Each row has a name. Each question is about the rows just above it.

Bor: [  9  20 -10 -19  19  27  36  38  44  24  36  44 -30  23  27]
lib: [-26  17 -38  12  47  44  22   8  41 -10 -13  21   6  48 -27]
Sisu: [ 48  46  44  41 -37  32  27  46 -12  49  47  38  25 -22  48]
zik: [ -1   7 -14 -26 -27   7  30  34  26  13  25  37 -47 -22  19]
beraf: [-49 -46 -50 -45  39 -20 -37 -49   4 -48 -45 -46 -43  29 -48]
Nilu: [ -5 -30 -10 -46 -40 -45  24  21   2   8  17  29 -51 -47  12]
zona: [  8  42   6  44  50  48 -15   1  29   4   0 -12  26  44   2]
[-51 -47] with -1 step of 1 on every entry: => [-52 -48]
[24] with +1 step of 1 on every entry: => [25]
[-1  7] with -1 step of 1 on every entry: => [-2  6]
[-10 -13  21   6] with -1 step of 1 on every entry: => [-11 -14  20   5]
Shift each entry of [ 25  37 -47] by +1 times 1: => [ 26  38 -46]
[-45  24] with +1 step of 1 on every entry: => [-44  25]
Move every entry of [ 41 -10] by +1 step of 1. => [42 -9]

beraf: [ 2 31 37 17]
lib: [ 13   3 -23  15]
zona: [ 48 -12  10  12]
zik: [ -2   3 -23  15]
Move every entry of [48] by +1 step of 1. => [49]
Shift each entry of [ 2 31] by -1 times 1: => [ 1 30]
Shift each entry of [  3 -23] by -1 times 1: => [  2 -24]
[ 2 31 37] with -1 step of 1 on every entry: => [ 1 30 36]

